A small network was shown many inputs. Here are its activations along a few directions, one row for each input.
Each table varies a few parts of the input and shows all the possible inputs, shuffled.
Descriptions start from the smaller parts, as in this example, which fits no table here: line(6) and (point or ring(11) or (values(3) and ring(5))).
Shared parts are said once, and a part with two or three values counts as separate values.

Other details of the inputs shift rows strongly along two fixed directions, in all tables alike. That doesn't count.
To show where, the next rows are all for the same input, with only those details redrawn:
[-36 -13 -10  -9  -2  16 -12  -3   3  22  21 -10  13 -13 -12]
[  6   6   8 -37  -7  52   3   7 -22 -19 -11  38 -34  -1  21]
[-35 -13 -10  -9  -2  14 -12  -2   4  22  20 -10  14 -13 -12]
[  6   6   9 -37  -7  50   3   7 -22 -19 -11  38 -34   0  22]
[-34 -13 -10 -10  -2  16 -12  -2   3  21  20  -9  12 -12 -11]
[-37 -14 -10 -10  -2  19 -14  -4   2  23  21  -9  13 -13 -12]
[  5   6   9 -37  -7  53   2   6 -22 -19 -11  38 -35  -1  22]
[-36 -13 -10  -9  -2  16 -12  -3   3  22  21  -9  13 -12 -11]

Table:
R1: [ 61  27  20  -1  -9 -40  38  25  -4 -47 -38  22 -14  -8   2]
R2: [-17 -17 -11  34   3  22 -31 -16  -1   3  10 -15  26  10  -7]
R3: [-30 -11 -14  -5  12   8 -14 -23   7  23  25 -10   9 -12   6]
R4: [ 69  22  28  18  -7 -41  26  22  -3 -40 -33  15 -20  33  13]
R5: [ 56  30  10   2   3 -41  33  15   2 -44 -34  27 -20  -5  16]
R6: [  6   1  18  -7  -7  58 -10  -9 -19 -39 -20  23 -28  26  37]
R7: [ 31   9  -4  46 -10 -72  12  14  25   2  -8 -41  23  22 -23]
R8: [-32 -14 -20 -10  14   7  -9 -19   8  25  20  -9  12  -7   5]
R9: [-17  -7   3  18  -8  18 -24 -15   8  29  11 -31   5  22  -5]
R10: [ 60  29  17  -1  -2 -37  38  16   1 -47 -35  24 -16  -6   6]
R11: [ 65  20  27  15  -2 -38  21  16  -5 -43 -32  14 -27  32   7]
R12: [-22  -8   9  19  -1  18 -20 -14   6  29  16 -30   5  22  -4]
R13: [  9   7 -26  20  -1 -79  24  22  15  -3   1 -16  28  -5 -22]
R14: [ 18   8  -6  23  -3 -78  20  26  18  -5  -8 -27  34 -17 -32]
R15: [-30  -9   8  -2  -1  17 -14 -14   2  22  13 -15  15 -21 -13]
R16: [ 18   5  35 -11  -4  52 -10  -9 -22 -12 -14  26 -39  33  31]
R17: [ 13   2 -16  18  -4 -70  21  25  21  -5   2 -19  31 -13 -29]
R18: [  0  10  -2 -35  -4  47   4   2 -29 -16 -11  41 -37   6  28]
R19: [-36 -24 -20  -8  10   8  -4 -11   0  28  13  -8   8  -9   0]
R20: [-24 -14  16  15   6  11 -26 -21   3  23  15 -23   3  21  -7]
R21: [ 17   1 -26  18  11 -81  24  10  26  -2   2 -20  29  -7 -12]
R22: [-12 -10 -24   9  17   9 -20 -21   1  25  25   0  15 -16  -3]
R23: [ 28   8   3  47  -3 -72  15  15  24   2  -3 -40  23  22 -22]
R24: [-32  -8   1  -6   0  14 -15  -3  -1  22  11 -16  16 -17 -14]
R25: [-30  -6   4  -1   5  14 -11 -22   9  21  15 -14  15 -19 -10]
R26: [  6  15  17 -26   5  48  -2 -15 -16 -17 -16  38 -38  -6  34]
R27: [  6   6   9 -37  -7  52   3   6 -22 -19 -11  38 -35  -1  22]
R28: [-19 -22 -30   6  15  11 -12 -10  -6  30  13   3  14 -13 -10]
Q: Changing only one part turns R3 into R22. The same change can be made to R9. Which row results?
A: R7
Q: Describe the family of inputs behind these rows.
A: values(2) and (point or line(4) or ring(9))
Q: Change only the values(2) part in R10. List by row number the other rows that result.
A: R25
Q: Start at R9 and move only the line(4) part, one step at a time. The first step leads to R12. Which rows follow, in order?
A: R16, R20
